m =
[[-102  -24 -261  -54]
 [ 189  198 -277  269]
 [-136  -95 -154 -102]
 [ 150  116 -113  168]
 [ 137  160 -269  315]
 [-292 -279   39 -274]
 [ 739  697 -487  680]]
The smallest entry is -487
Report the largest entry in the last column.
Answer: 680
Report the entry directly above the largest entry.
Answer: -292
Report the entry directly below 116.
Answer: 160
Report the entry directly above -113.
Answer: -154
Report the top-right entry.
Answer: -54
The entry directly above -154 -> -277
Report the top entry of the column that holds the largest entry.
Answer: -102
Report the 3rd entry on the diagonal from the top-right corner.
Answer: -95
The smallest entry in the first row: -261
The largest entry in the last row: 739
Report the second largest entry.
Answer: 697
The entry directly below 168: 315
Report the entry directly above 168.
Answer: -102
